These are the activations of a small neural network, seen along a few directions. Each row is one input.
Each table varies a few parts of the input and shows all the possible inputs, shuffled.
A made-up example of a description, with smaller parts first: one of 4 places along a line, together with either a single point or one of 11 places along a line or (one of 2 separate values, together with one of 8 places around a ring).
Shared parts are said once, and a part with two or three values counts as separate values.
In the rows, zero is written as 128.

Other details of the inputs vary at random and push rows far along three fixed directions, the same in every table; ignore that.

A family of inputs:
R1: [ 90 114  99 135 177 142 252 162 132 110 131 102 122  79]
R2: [ 79  63 120 155 170  84 129 166 105  66 127 101 184 136]
R3: [162 167 175 144  84 171 132 126  87 108  79 129 148 112]
R4: [109  86  86 123 177  78 164 136 162 160 164 127  71 104]
R5: [ 78 123 105 167 178 143 251 152 137 120 138 104 134  87]
R6: [108 101 110 154 136 111  87 160  90 115 130 164 142 154]
R7: [105  90 126 153 136 104  95 132  89  93 117 121 168 169]
R8: [127 181 115 136 146 140 191 111 199 201 156 133  84  78]
R9: [130 122 139 140 102 128  61  98 110 120 123 139 148 194]
R10: [120 160 128 104 121 165 156 119 142 115 124 113 151 128]
R11: [171 205 154 124  85 170 103 139 139 170 114 174 109  87]
R12: [123 118 158 164 123 157 183 161  60  71  79 111 169 105]
R13: [161  96 137  88 102 107  47 107 118 122 134 131 111 167]
R14: [176 100 142  88  93 105  39 102 115 137 131 143  89 166]
R15: [143 116 146 112 117 164 181 147  81  91 102 113 126 111]
R16: [173 161 151 113  80 170 124 102 100 143  99 142  98 134]
R17: [ 83  58  88 132 161 107 122 180  81  84 141 148 136 160]
R18: [ 96 134 122 148 173 123 216 166 155 124 132 101 143  57]
R19: [ 90  82  99 117 162 101 130 139 132  96 144 110 149 155]
R20: [ 88 153 126 149 150 155 200 145 129  97 118  99 186 105]
R21: [ 83  98  90 146 179  84 145 130 176 147 170 119 125 133]
R22: [146 129 114  97 124 101  79  98 168 175 153 141  84 142]
R23: [145 204 139 113 126 135 146 115 213 183 145 121 118  60]
R24: [126  90 136 160 112 121  89 114  74 104 113 137 137 189]
R25: [149 178 160 145  86 180 135 111  91 114  87 127 158 132]
R26: [142  91 129  95 104 130  54 154  79  96 128 160 127 172]
R27: [168 198 141 138 109 151 167 105 158 200 121 146  78  71]
R28: [101  90  94 155 177  68 145 139 152 150 154 124 109 110]
R29: [114 103 128 134 141  85  81 136 142 111 135 116 160 137]
R30: [ 96  96 120 152 146 102 109 135 106  95 125 118 170 160]
R31: [165 184 161 142  72 185 118  91 107 143  97 143 126 149]
R32: [126 129 121 128 119 102  55  89 165 159 156 138 126 175]
R33: [132  99 121  87 138 102  96 126 149 123 150 120 117 140]
R34: [135 119 103 146 151  84 134 108 176 206 165 148  52 109]
R35: [118 104 100  79 164  84 115 127 197 149 178 112 106 114]
R36: [154 134 129 129 130  81  88 115 176 181 146 140  88  97]
R37: [166 184 148 138  96 150 127 101 133 171 111 146 103 108]
R38: [153 168 150  81 101 175 138 121 141 114 117 114 143 120]
R39: [133 181 150 136 101 169 132 115 121 115 101 122 173 133]
R40: [137  83 113  97 145  89 110 132 143 133 152 123  94 128]
R41: [164 183 164 131  91 158 124 114 133 142 103 128 132  96]
R42: [ 98 144 125 164 128 188 188 170  77  97 110 150 156 129]
R43: [145 103 123  84 130 100  84 119 151 141 151 126 101 138]
R44: [123 134 143 127 107 185 171 133  69  70  89 110 164 144]
R45: [129 105 131 109 108 126  68 111 101  98 119 129 148 189]
Each input here is: one of 5 places along a line, together with either a single point or one of 8 places along a line.
The inputs of R17 and R11 match in every part but the place on the line of 5. If R1 is changed in the same way as R17 into R11, which row does it become?
Answer: R36
The inputs of R14 and R4 match in every part but the place on the line of 5. If R13 is changed in the same way as R14 into R4, which row does it become?
Answer: R44
List by row number the other rows that have the place on the line of 5 in common with R6.
Answer: R7, R20, R25, R27, R28, R30, R37, R39
Start at R23 and move only the place on the line of 8, one step at a time. The first step leads to R29. Which rows follow, in order?
Answer: R2, R18, R41, R36, R3, R12
List by row number the other rows that have the place on the line of 5 in common with R24.
Answer: R5, R8, R9, R21, R31, R32, R34, R42

A family of inputs:
R46: [131 183 117 125 136 135 155 110 194 191 153 137 101  92]
R47: [123 139 140 135 127 165 186 159  95  95 103 118 150  98]
R48: [145 144 134 102 114 135 111 109 149 141 134 124 119 132]
R49: [112  85 123 142 145 102 128 143 102 102 124 118 139 135]
R50: [159 125 143 116 100 116  61 118 117 139 123 146 115 144]
R51: [114 115 141 118 125 163 161 144  89  63 105 101 174 141]
R52: [135 143 130 137 128 126 132 133 138 150 129 140 113 105]
R53: [158 190 158 132  93 182 167 117 119 137  95 129 128  96]
R54: [127 156 120 153 142 121 158 128 159 174 138 140 104  90]
R55: [ 91 102 108 130 161 122 166 152 128  98 137 111 151 125]
R56: [142 124 138 123  98 122  53  93 117 126 122 133 140 186]
R57: [103 142 124 135 146 155 203 137 133 109 122 103 150 106]
R58: [141 145 124 100 127 125 126 108 167 155 143 121 107 117]
R59: [148 125 112 103 147  83 113 131 184 184 163 141  69  85]
R60: [103 105 102 140 157  89 112 122 155 145 155 129 125 145]
R61: [ 85 105 103 142 166 119 171 151 134 108 142 113 148 123]
R62: [117  92  96 104 164  68 102 124 184 161 175 126  92 125]
R63: [110  99 126 132 150 126 166 165 102  92 121 116 143 106]
R64: [102 108 115 164 154 106 144 147 119 126 132 132 136 121]
R65: [113 155 115 105 155 155 216 151 164 131 140 109 123  69]
R66: [170 176 146 101 101 153 129 124 145 158 120 141  99  90]
R67: [147 154 140 133 116 139 138 123 136 148 121 134 113 104]
R68: [151 172 164 147  84 180 136 115  88 116  85 131 150 131]
R69: [107 147 116 121 159 146 217 142 164 132 141 104 127  79]
R70: [128  76 138 144 115 102  59 132  73  88 111 134 153 182]
R71: [134  85 127 134 122  83  48 126 109 125 132 145 124 164]
R72: [146 167 143 124  91 154  85 101 127 138 118 143 138 157]
R73: [156 149 145 125 105 134 109 117 129 146 121 138 113 118]
R74: [136 129 125 102 121 125  99 120 141 131 137 129 124 140]
R75: [ 81  80 101 174 179  87 169 153 118 114 138 116 140 120]
R76: [106 126 122 128 144 143 174 141 129 105 127 110 149 120]
R77: [ 85  79 108 171 171  93 162 153 109 105 131 116 144 126]
R78: [113  93 126 141 124 107  73 115 105 102 129 126 156 188]
R79: [145 147 125 139 124 103  93 114 160 184 144 155  92 116]
R80: [114 119 142 145 110 150 109 125  82  80 103 122 179 179]
R81: [138 139 139 128 123 144 154 140 118 124 115 126 126 103]
R82: [126 143 142 140 127 158 180 149 106 108 106 120 142  99]
R83: [118  89 102 135 157  69 100 140 150 151 156 140 100 122]
R84: [173 199 170 130  67 192 116 112 102 134  87 148 136 121]
R85: [121 123 139 140 128 146 158 153  93  95 108 123 151 116]
R86: [121 152 133 149 139 151 199 145 129 129 118 120 130  82]
R87: [153 126 140 116 114 120 101 123 126 136 125 133 111 123]
R88: [164 178 157 102  79 171  97  99 129 134 110 134 133 144]
R89: [135 100 110  91 145  81  88 115 174 154 165 124  95 133]
R90: [131 117 106 134 154  73 114 118 178 185 160 138  78 103]
R91: [105  72 120 109 145 112 114 149 100  71 130 109 160 159]
R92: [152 163 158 150  88 159 108 112 100 129  99 141 140 140]
R93: [130 168 113 120 144 124 160 110 201 190 159 128  91  88]
R94: [108 113 100 137 158  84 114 114 172 162 164 129 112 136]
R95: [160 100 145 111  98 104  45 112  99 117 116 135 123 167]
R96: [155 190 162 128  75 186 114  91 113 126  96 130 152 153]
R97: [ 87  61  92 116 184  76 149 147 147 106 159 100 128 128]
R98: [110 138 127 128 140 153 186 133 129 107 121 105 149 115]
R99: [157 159 141 142  95 127  67 104 128 164 121 160 115 143]
R100: [115  91 121 163 138  89  89 127 110 126 132 137 135 156]
R101: [168 178 160  89  78 177  99 106 126 127 108 133 134 137]
R102: [101  72 114 144 155  95 124 160  98  93 131 124 144 136]
R103: [110 111 123 140 155 128 190 158 119 109 126 111 133  91]
R104: [110  76 119 131 135  94  72 121 111  99 136 122 151 183]
R105: [ 96  54  84 157 153 141 190 153  49 108 130 156  82 172]
R106: [123 127 102 113 149  92 106 117 185 173 166 137  96 121]
R107: [ 91 106 110 161 171 114 190 165 125 119 134 121 135  94]
R108: [146 132 138 118 120 130 127 134 125 131 121 131 116 110]
R109: [120  98 120 151 139  92  98 132 123 135 135 138 121 140]
R110: [128  94 123 151 122  86  49 123 108 130 132 151 128 169]
R111: [118 142 137 120 120 169 160 140 105  88 109 114 164 131]
R112: [ 97  93 120 143 142 120 124 136 104  90 126 116 164 163]
R113: [160 144 162 137  77 150  67 111  83 114  94 145 144 163]
R114: [122 143 116  98 153 136 191 140 173 140 146 109 111  80]
R115: [169 175 151 115  96 153 128 109 139 159 114 135 104 101]
R116: [ 96 144 114 147 150 147 186 141 134 119 130 118 153 114]
R117: [ 92 104 123 148 141 133 139 143  97  82 121 116 174 158]
R118: [182 162 171 106  67 167  82 112  94 119  91 140 130 140]
R119: [163 153 145 111 106 134 116 114 138 152 121 133 103 108]
R120: [132 172 136  98 125 182 200 142 140 115 118 111 137  85]
R121: [142 157 117 109 131 113 113 103 193 187 157 138  89 111]
R122: [120 143 146 126 111 176 153 136  93  80 100 115 174 141]
R123: [152 175 145 115 112 169 170 139 131 137 112 131 118  79]
R124: [126  67  87 118 120 123  89 104  82 145 152 171  60 222]
R125: [131 187 123 130 131 148 173 104 180 177 139 126 111  96]
R126: [139 137 115 136 134  96 100 121 164 181 150 151  88 110]
R127: [124 102 113 104 141  95  91 125 153 137 154 127 116 142]
R128: [102 122 133 141 129 155 151 142  93  81 111 114 176 149]
R129: [ 97 121 114 123 159 135 189 153 139 107 137 108 144 104]
R130: [109  67 114 156 150  73  85 135 111 119 140 132 130 157]
R131: [134 166 158 159 100 181 161 134  85 104  87 130 160 122]
R132: [154 151 152 107  87 154  88  97 116 118 110 126 142 160]
R133: [143 109 125  91 122 102  75 107 146 133 142 123 114 153]
R134: [144 152 111  88 144 107 132 113 210 191 168 130  73  88]
R135: [106 100 133 133 129 140 133 136  90  72 113 108 174 161]
R136: [133 110 129 117 113 108  51 110 124 124 135 138 136 178]
R137: [159 129 143 110 108 125 101 123 123 133 122 132 112 123]
Describe the family of inputs behind these rows.
Answer: one of 2 separate values, together with either a single point or (one of 5 places along a line, together with one of 9 places along a line)
The inputs of R134 and R108 match in every part but the choice among 2 separate values. If R117 is changed in the same way as R134 into R108, which row does it become?
Answer: R79
The inputs of R83 and R55 match in every part but the choice among 2 separate values. If R99 is changed in the same way as R83 into R55, which row does it become?
Answer: R116
Change only the place on the line of 9 in R127. List by row number the other rows that result.
Answer: R46, R91, R101, R117, R122, R128, R129, R136
Change only the place on the line of 9 in R132. List by row number the other rows that result.
Answer: R56, R57, R58, R96, R97, R98, R125, R133
Change only the choice among 2 separate values in R106. List by row number the other rows that result.
Answer: R84

A family of inputs:
R138: [166 183 141  92  97 149 108 100 166 165 132 135 103 112]
R139: [106 151 116 146 162 127 198 143 167 148 138 118 124  73]
R140: [ 98 134 120 152 158 138 200 150 139 121 131 112 145  92]
R141: [108  74 122 124 144  94  91 141 113  90 135 114 154 157]
R142: [150 171 123 124 122 140 154 120 165 185 137 145  80  83]
R143: [122 141 144 138 106 172 144 125  88  93 102 121 163 157]
R144: [ 97 104  82 134 190  60 150 134 199 184 182 128  87  92]
R145: [159 155 154 122  99 152 131 107 120 132 106 122 123 121]
R146: [157 168 149  99  95 156 107 110 135 137 117 130 132 126]
R147: [ 95  67 105 156 170  79 139 163 114 109 140 126 130 125]
R148: [132 149 142 116 122 147 143 135 133 116 117 116 145 108]
R149: [159 182 136 119 100 141 101  93 163 177 132 144 101 121]
R150: [141 122 149 136  93 160 100 127  63  91  91 139 150 170]
R151: [139 112 113 120 126  80  49  98 157 168 154 147  98 165]
R152: [142  83 124  99 114  83  18 105 127 124 143 138 123 192]
R153: [140 144 150 106  97 172 126 120 101  93 108 121 154 152]
R154: [103  55 109 152 156  75  99 150 102 107 142 133 131 153]
R155: [110 114 129 151 139 148 174 157  80  90 107 122 153 122]
R156: [108 122 123 145 145 159 201 154  99 103 118 121 134 111]
Describe the family of inputs behind these rows.
Answer: either a single point or (one of 3 separate values, together with one of 6 places along a line)
Start at R143 and move only the place on the line of 6, one step at a time. The first step leads to R151. Which rows follow, in order?
Answer: R149, R144, R140, R139
Change only the place on the line of 6 in R138. List by row number the other rows that result.
Answer: R141, R146, R148, R152, R153
